Each row below holds a small network's activations on one record, seen along a few directions.
Records have a field called U. Each example row is followed by its value.
In the rows, zero is written as 128.
[148 112 105 139 178  94 104 173 112 104 109  95 141 161 145 130 187 158
 119 151] => u14
[105 151 195 129 160 113 146 160  94 158  86 120 153 141 128 139 162  91
 120  80] => u10
[ 87 120 154 150 142 134 153  91 155 164 127 148 107 114 109  59  89  98
 118  91] => u20
[143 143 135 105 117 137 112 158  98 147  95 156  99 101 173 182 149  99
 105 140] => u1
[132  97 164 137 113 150 140 156 148  96 132 120 132  58 120 127 144 167
 164 163] => u17
[159 131 106 148 123 114 122 121 165 138 179 130 118 143 112 158 103  92
 206 108] => u9
[ 84 112  94 100 154 153 186 164 102  98 155 140 157 148 134 171 137 121
 126 133] => u13
[105  94 149 168 155 147 177  88 124 168 165 156 108  90  90  38 111 124
 119 103] => u20
[159  81  82  88 105 111 124 103 202 154 122 140 143 168 139 137 133 155
 177 143] => u5
[100  98  79 134 123 128 115  51 105 138 139 108 115 140 100 167 131  89
 154 158] => u15
[ 95 130  76 121 105 136 156 183  44 152 109 150 136 117 140 148 150 120
 148  87] => u19
[142 199 172 177 133 127  82 149 107 127 132 138 189 133 108 122 122 159
 109 184] => u25
[133 100  94 169 132 128 126 111 119 116 109 143 124  89  78 117  84 122
 188 108] => u23
[157 176 115 108  85 122 134 101 123 117 170 111 129  83 139 158 154 139
  88  99] => u3
[118 113  94 129  92  91 196 187 112 112 127 139 117  89  88 114 105  85
  86 168] => u8
[ 90 110 119 158 154 163 179  59 176  79 114 172 122 127 132 121 136 107
  81  90] => u18
[134 173 155  79  95 125 157 131 159 132 147  74 149  77 137 128 123 128
 101 140] => u22
[169 109 134 109 116 121 131 166  98 100 121 114 108 117 166 122 147 121
  80 112] => u2
[177 103 140  99 174  56  99 142 141 159 103 134 151 152 154 149 134 153
 153 172] => u5
[143 114 144 117 152  84  99 138  72 128 100 134 120 135 123 131  89 170
 110 198] => u7
[123 110 148 121 111  82 153 190 105 120  88 146 102 111  96 117 126  95
  75 173] => u8
[133  68 123 129 108 173 143 105 124 136 104 127 115 128 118 163  54 126
 139 122] => u4
[118  97 110  74 107 119 148 133 104  97 127  96 150 122  90  83  90 103
 108  92] => u16
[167 116 180 143  94 125  80 159 121 118 125 143 130 119 148 124 187 109
 166 163] => u11
[130 125 114 128 186  80  78 111  74 119 131 116 140 148 132 169 111 122
 122 184] => u15
[164 100 163 104  96 143 148 117 136 110 137 131 159 129 144 182  53 128
 129 124] => u4
[162 112 146 112 147 157 111 106 143  85 125 166 170 135  88 155 190 112
  48  90] => u18
[143 186  76 100 113 144 125 151 130 183 116 144 181 112  91  94 125 149
 108  95] => u24
[126 115 148  84 157  98  51 135 107  85 123  69 158 157 105  64  97 149
  96  98] => u16
[113 148  78 148  75 134 124 163  56 165  98 123 159 154 134 148 161 139
 139  70] => u19
[122 134 126 125 131 163  91 200  94 125 153 133 134 183 128 133 141  48
 123 119] => u21
[138 168 193 128 165 117 164 169 111 167 163 132 172 162 162 117 142 114
 104  85] => u10
[134 158 154  93 145 106  81 117 111  71 103  97 170 160 118  62  95 128
  82 139] => u16
[114  81  98 124 118 109 115  87 194 158 120 143  97 168 174 102 126 119
 174 152] => u5
[110 109 133 169  88 187 126  97 170 136  90 141 104 144 166  97 160 138
 189 157] => u11
[ 92  90  86 172 141 109 198 107 183 110  99 133 108 142 168 135 165 115
 133 136] => u14
[100 176 129 107  92 168 161 127 174 135 115  71 117 122 112 105 117 151
 110 155] => u22
[147 104  72 132  97 131 151 117 126  94 153 100  87 100 144 117 123 126
 111  97] => u2
[ 75 164  93 117 157 140 154 108 192 162 114 184 131  91 136  81  98 132
 118 102] => u24
[181 190 126 159 173 137  74 137 115 109 121 142 177 154 146 129 111  73
 153 172] => u9
[119 161  91 100  90 147 114 121  93 106 108 136 137 105 106 151 137 103
 189 145] => u6
[115 156 155 142 108 112 132  86 154 154  98 150  56 136 147 105 138 119
 129  61] => u12
[109 113  91 136 129 174 133 153 112 132 165 120  76 161  97 133 131  65
 166 102] => u21
[159 162 175  80 130 152 150 176 136 172 160  96 146 114 167  94 128 144
  64 160] => u22
[102 103 120 196 145 121 146  93 171 106 103 162 136  99 131 107  72 110
 168 109] => u23
[ 73 119 118 125  69 110  92  86 141 132 131 189 105 108 150 138 137 110
 170 104] => u6
[135 160 125 101 169 134  62 144  95 106 129  85 100  95 142 140 153 152
  69 115] => u3
[109 123 123 125  75 144 147  86 129 123 109 127 107 172  92 125 101 162
 140 189] => u7
[111 132 136  86 103 122 142  74  98 125 172 155 106  85 135 152 142 123
 198 133] => u6
[155 119 139 109 147 124 113 109  94 152 185 134 156 177 156 152 135 106
 106 180] => u15
[137 163 130 126 118 145 142 106 118 138  95 129  45 122  92 122 140 118
 145  81] => u12
[105 148 103 139 114 186 142 161 139 109 166 120  88 206  99 128 125  90
 164 119] => u21
[116  86 165 118 143 139 164  99 148 140 156  89 112  43 139 138 127 147
 176 150] => u17
[162 128  82 140 123 145 111 111 178 139 146 140 153 154 120 154  99  97
 190  99] => u9
[154 116 124 141 184  56 147 167 118 127  95 114 136 148 147 164 172 160
 119 150] => u14
[123 115 121 131 131 164 136 145 144 122  93  70 143  63 110 138 123 126
 167 162] => u17
[109 129 121 174  95 142 126 120 122 154 149 129 132  99  67 139 115 148
 155 125] => u25
[131 197  65  81 155 150 146 140 129 161  99 131 163  91  95  88 110 138
 141 121] => u24
[149 117 141 147 112  61 134 185 132 119 138 139  99 109  76 123 128  95
  67 173] => u8
[166 148 129 114 104 140  81 119 129 140 141 120 146 101 122 164 195 130
  46 100] => u3
[146 179 179  94 188 126  74 160 100 102  87 106  59 135 121 122 139 134
 117  99] => u12
[118 141 153 166  83 105 131 134 157 158 191 125 131 121  74 151 114 179
 162 120] => u25
[ 88 108 149  92 174 146 142 167  95 106 117 146 141 170 143 174 158 130
 115 138] => u13
[130 155 122  97 169 128  64 165 109 105 119 119  92  96 180 176 125 118
 107 142] => u1
[144 119 149  97  77 101 142  90 114 120 141 131 139 128 116 148 107 138
 131 174] => u7
[131 149 105 121  85 109 136 124 161 144 168 138  76 106 158 188 124 134
 143 118] => u1
[155 104 156 145 150 119 106 159  91 122  78 157 146 106 100 124 108 117
 157 124] => u23
[126 135 124 139 125 107  93 181  65 159 120 150 117 138 128 157 173 129
 129  91] => u19
[ 98 121 129 112 148 145 179 145 117  63 168 150 152 158 142 154 154 169
 146 142] => u13
[142 139 123 132  87 158 131 130 111 102  86 103 153 114 157 108 160 109
 208 167] => u11
[ 78 183 145 156 126 134 175 120 149 129 118 107 143 169 107 127 131 121
 149  81] => u10
[179 174 122 136 134 116 108 146 111  66 136 108 143 133 185  99 130 137
  65 155] => u2
[100 100 118 147 131 137 149  57 161 105 123 174 121 130 133 114 147 120
  85  68] => u18
[133 119 138 115 129 136 162 107 164 159 129 146 153 114  74  95  96 133
 122  81] => u20
[158  93 169 123 157 152  69 153 105 123 107 108 160 158 146 149  64 157
 106 139] => u4

Here are new rows. What is U for each?
[116 147 143 132 127 154 178 111 142 133 121 140 131 127  61  82  95 122
 129 113] => u20
[ 96 115 135 142 105 172 134 138 181 110 114 103 112  98 101 136 117 156
 162 159] => u17
[147 132 137 125 190 146  85 124 106  74 124 135 155 147 108 116 158 151
  68 104] => u18
[148 112 120 133  59 129 129 104  93 157 104 106 156 158  98 134 121 142
 113 167] => u7
[165 127 118 133 159 130 157  75 124 143 180 121 131 112 146 142 108  76
 212 121] => u9
[159 125 139 163 180 105  53 158 100 102 113 124 169 119 106 103  93 154
 155 124] => u23
[168 108 170  98 113 128 135 136  92 160 154 153 136 165 147 114 112 154
  94 194] => u7
[115 140 137 143  60 167 129 123 149  90 108 136 122 149 148 106 154 139
 203 163] => u11
[136 154 108 125  85 116 134 103 146 146 178 103  84 104 120 153 153 168
 104  92] => u3
[125 153 127 104 142  94  65 165  74  99 121 175 119 103 127 157 118 142
 153 151] => u6
[141 109 187 118  94 146  99 164  94 119  76 149 132 121 168 118 184 110
 174 163] => u11
[127 176 114  96 118 160 164 134 136 147  93  38 148  87 122 107 123 121
 115 158] => u22
[ 67 104  87 116 154 155 162 118 123 100 148 133 120 153 120 168 134 134
 145 122] => u13
[113 106  87 119 110 122 108  55 153 142 147 114 149 173 114 176 125 125
 144 144] => u15
[151 121 166 138  69 144 135 141 116  76 126 153 142 109 167  97 181 150
 205 167] => u11
[ 77 123  68 137 105 137 132 137  66 154 102 143  98 122 126 144 147 134
 168  76] => u19
[131  86  90 171 110 136 159 103 135 106 197 116  76 109 174  69 133 153
 100 103] => u2
[138 194 105  64 131 115 139 137 152 146 153 169 164  81 109 109 110 145
 127 102] => u24
[134 155 166 168 145 120  52 168 103 141 152 111 177 130  96 124 124 180
 122 142] => u25
[146 122  58 137 140 120 190 140 120 108  85  82 138 142 127 142 176 121
 156 155] => u14
[ 89 115 116 152 141 162 143  64 165  97 127 162  98 150 129 104 135 119
  88  84] => u18
[126  95 118 108  77 126 131  82 150 150 117 132 129 160 105 139 102 173
 132 158] => u7
[145  91 122 122 148 107 158 173 103 125  74 128 117 148 138 151 201 122
 122 150] => u14
[178 143 126 106 156 103  86 128 139 122  97 142 166 168 165 113 146 130
 139 215] => u5
[137 109  81 161 109 163 158 100 173 117 136 105  81 140 163 104 121 150
  95 107] => u2
[151 129 172 126 135 132 184 129 109 118 139 158 151  86  80  73 122 133
 131 116] => u20
[116 172  98  82 131 109 138 140 175 175 161 160 119 103  90 103 109 174
 143  95] => u24
[186 174 185 128 137 115 103 149 116 144 113 136  64 138  94 134 166 114
 106  97] => u12
[130 107 156 135 181 112  87 188 124 115 106 109 124  61 132 143 105 164
 132 168] => u17
[101  80  85 161 118  83 168 106 168 135 108 134 108 145 170 129 176 128
 136 114] => u14
[174 146 120 149 185 130  44 155 111 122 141 115 165 151 134 131 114  94
 166 130] => u9
[109  96 171 108 190 142  57 185 138  97 106  79 114  65 128 141 123 146
 135 160] => u17
[103 197  79  93 128 159 143 133 166 149 121 164 131 126  85  86 104 169
 135 118] => u24
[101 108 118 190 132 120 111  99 159 124 116 152 112 122 128  90  71 122
 175 103] => u23
[ 96 134  92 136 108 141 125  59 131 115 139 108 127 185 102 162 124 114
 152 175] => u15
[110 193 120 141 143 122  88 166  51 126  85 151 155 156 167 127 154 145
 121 135] => u19
[106 109 140  96 162 143 115 148 141  97 153 145 180 171 129 193 176 127
  93 124] => u13
[174 155 131 135 117 123  91 132 110 148 155 114 105  98 115 152 180 133
  59 113] => u3
[116 178 115  58 214 127  66 179 123 136 112 140 135  93 113  91 110 158
 109 118] => u24
[170 192 195 122 173  84 111 148 104 148  84 129  86 140 123 141 135 153
 112  96] => u12
[ 91 130 132 109 204 133  89 166 104  86 152 114 165 183 149 153 144 166
 113 138] => u13
[127 113 100 171 125 118 107  88 166 151 140 154 131 134 161 128 103  63
 184  93] => u9
[ 77 115 117 163 142 167 153 135 164 122 159 140  88 171 149 122 120  53
 147 103] => u21
[ 91  95  83 166 129 108 162 113 171 127 113 123  84 164 166 118 164 127
 140 130] => u14
[117 162 151  93 109 144 110 165 129 151 102  83 164  98 143 109 134 109
  69 155] => u22
[177 137 111 108  85 100 156 129 137  67 186 103 130 101 170 134 122 128
 101  98] => u2
[178 134 136 128 152  70 120 159 113 102 142 100 128 117 174 135 118 160
  78 111] => u2
[166 137 175 133 145 160  99 134 109 110  87 135 172 162 159 147  61 137
  93 181] => u4
[117 129 140 105 200 156  65 209  95  97 158  97  90 173 125 134 131  80
 137 120] => u21
[123 153 186 133 148 110 118 142 141 149 122 119 192 142 114 157 179  89
  98  66] => u10
